A small network was shown many inputs. Here are its activations along a few directions, one row for each input.
In each table, some parts of the input vary, and every possible input appears once, in random order.
A made-up example of a description, with smaller parts first: one of 3 separate values, together with either a single point or one of 11 places along a line or (one of 5 places around a ring, together with one of 6 places along a line).
Shared parts are said once, and a part with two or three values counts as separate values.
In the rows, 128 means zero.

Other details of the inputs shift rows strongly along two fixed directions, in all tables alike. That doesn't count.

Table:
R1: [159 166 143  44 182 138  53 149  98  70  94 121 151]
R2: [218 123 168 207 164 225 230 109 137 165 141  62 172]
R3: [ 63  78  72 162  74 120 132 109 170 150 106 155 104]
R4: [217 129 178 194 213 204 208  93 145 167 151  89 164]
R5: [162 157 164  57 163 131  88 147  87 118 109 103 137]
R6: [149 188 159  93 171 151  82 144  94  89 108 129 156]
R7: [251 133 173 199 167 150 203 133 134 177 200  49 162]
R8: [146 154 133  67 181 148  98 136 103  70 116  92 153]
R9: [ 72  75 101 126  79 116 138 113 163 172 139 183  90]
R10: [133 181 142  43 164 147  75 161  79  50 108 103 160]
R11: [ 86  86  70 179  76  77 116 147 185 140 164 166 106]
R12: [ 60 120 123 119  77  73 100 115 132 143 104 156 103]
R13: [ 56  93 112 151  84  93 133 107 146 191 132 174  95]
R14: [ 60  94 105 152  86 109 131  96 155 170 139 188  87]
R15: [140  92 107 193  89 107 160 129 170 162 193 136 107]
R16: [ 91 181 119  53 132  85  17 138 107  45  67 149 128]
R17: [130 102 105 206  89 120 164 156 176 159 183 142 130]
R18: [144 164  83  88 155  39 106 190  33  38  74 171 109]
R19: [158 166 156  69 164 157  88 159  99  91 108 127 161]
R20: [206 111 180 165 184 193 247 103 126 186 173  43 156]
R21: [ 54  78  87 126  79 115 156 106 156 153 150 156  92]
R22: [174 120 159 156 138 161 172 108 112 159 124  65 139]
R23: [153 190 167  66 155 121  63 122  87  60  96 109 131]
R24: [ 51 108 104 166  67 110 142 119 171 154 116 185 116]
R25: [ 69 106  92 118  67 110  96 112 131 121 105 147  90]
Description of these inputs: either a single point or (one of 4 places along a line, together with either a single point or one of 5 places around a ring).
Change only the place on the line of 4 in R3. List by row number the other rows that result. -> R2, R22, R25
Change only the place on the ring of 5 in R25. List by row number the other rows that result. -> R9, R14, R21, R23
Change only the place on the ring of 5 in R8. List by row number the other rows that result. -> R1, R3, R4, R16
Change only the place on the line of 4 in R17. List by row number the other rows that result. -> R7, R11, R15

Table:
R26: [149  83 149 226 130 180 247  93 185 215 166 145 137]
R27: [127 122 122 105 132 153 127 130 119 114 106 115 135]
R28: [136 147 132  77 154 147  94 134 102  90 116 115 132]
R29: [193 173 159 113 165 146  89 140 123  81 145  74 159]
R30: [ 62 105 103 128  93  96 111 104 135 144 104 177  93]
R31: [143  81 135 235 119 190 251  88 178 204 142 127 140]
R32: [ 73 148 123  38 114  91  60 139  95  94 100 151 111]
R33: [ 69  60 104 176  76 135 211  92 163 199 129 140 107]
R34: [221 151 196 139 203 175 175 106 108 146 129  91 154]
R35: [103 160 115  73 128 104  40 157 122  80 115 135 139]
R36: [106 156 121  33 136 112  43 156  96  73 102 146 125]
R37: [186 164 171 137 183 182 147 117 110 110 124  99 155]
R38: [164 136 129 125 147 108 157 146  90 116 138 104 128]
R39: [177 140 132 152 153 100 152 141  98 122 125 124 124]
R40: [ 58  80  95 163  73 106 153  98 155 173  99 174  97]
R41: [ 35  93  71 133  78 102 112 117 168 133 124 186 101]
R42: [177 167 175  84 171 149 110 137  90 113 133  68 153]
R43: [ 30 106  85  98  40  58  65 132 143 129 132 159  82]
R44: [ 69 109 108 132  84  84  95 123 144 159 119 168 102]
R45: [110  79 108 197 113 164 208  99 182 176 135 135 135]
R46: [160 157 112 112 157 100 104 169 100  67 125 125 141]
R47: [157 152 156 143 146 151 123 134 130 132 136 115 153]
R48: [117 137 138  89 141 133 121 116 101 116 118 112 121]
R49: [ 91  91 102 140  91 124 131 133 160 167 152 146 118]
R50: [214 115 163 176 153 183 187 118 151 160 183  63 150]
R51: [ 73 120 101 150  63  93  88 130 162 134 137 165 106]
R52: [206 190 152 118 183 121 111 169  72  63 116 107 155]
R53: [ 89 116  68 101  95  68  90 172 110  93 124 169 102]
R54: [178 172 163 107 150 116  75 129 101  98 121  91 132]
R55: [167 129 151 141 168 168 166 121 146 136 145 117 152]
Changing only one part turns R37 into R48. The same change can be made to R26. Which row results? -> R32
What is each input in this table made of? -> one of 5 places around a ring, together with either a single point or one of 5 places along a line
List by row number the other rows that have the place on the ring of 5 in common with R41. -> R29, R35, R45, R46, R55
Change only the place on the line of 5 in R44. List by row number the other rows that result. -> R30, R34, R40, R54
A walk changes only the place on the line of 5. It starts at R50 and steps to R49. List the rest of the walk in order. -> R36, R28, R27

Table:
R56: [126 158 143  91 125 109  66 124 106 101 101 105 124]
R57: [128 109 140 190 132 146 204  91 146 173 133 148 121]
R58: [ 77 118  93 136  91 128 100 134 156 116 107 158 131]
R59: [ 84  93  83 101 109 110 122 135 134 123 124 157 106]
R60: [142 105 141 202 118 160 182  88 169 172 143 122 127]
R61: [ 56 117 104  88  67  87  68 144 136 135 141 152 103]
R62: [194 174 168 123 202 181 155 138  95  90 104  99 174]
R63: [ 60 134 110 115  79  88  57 126 156 121 128 181 105]
R64: [146  91 144 180 132 138 194  95 147 199 139 127 119]
R65: [ 51 124 107 100  90  69  97 120 113 130  95 171  95]
R66: [138  80 110 174 121 166 199 108 167 160 163 100 130]
R67: [222 171 111 158 154  55 114 203  81  64 158 113 135]
R68: [ 80 109  91 130 106 120 114 139 146 129 102 185 123]
R69: [137  81 131 163 117 146 200 112 139 194 146 124 117]
R70: [114 156 115  47 153 115  88 149  80  57 101 123 129]
R71: [132 105 127 192 120 167 175 124 188 172 164 139 151]
R72: [141 157 130  59 152 132  66 154 113  72 144  99 143]
R73: [ 95 115 113 138 110 110 115 112 140 142 109 177 105]
R74: [159 157 152  85 141 142  96 138  92  99 117  76 140]
R75: [197 163 180  97 185 162 161 130  71 114 121  68 153]
R76: [209 172 197 118 182 156 117 122 111 127 149  65 157]
What is each input in this table made of? -> either a single point or (one of 4 places along a line, together with one of 5 places around a ring)
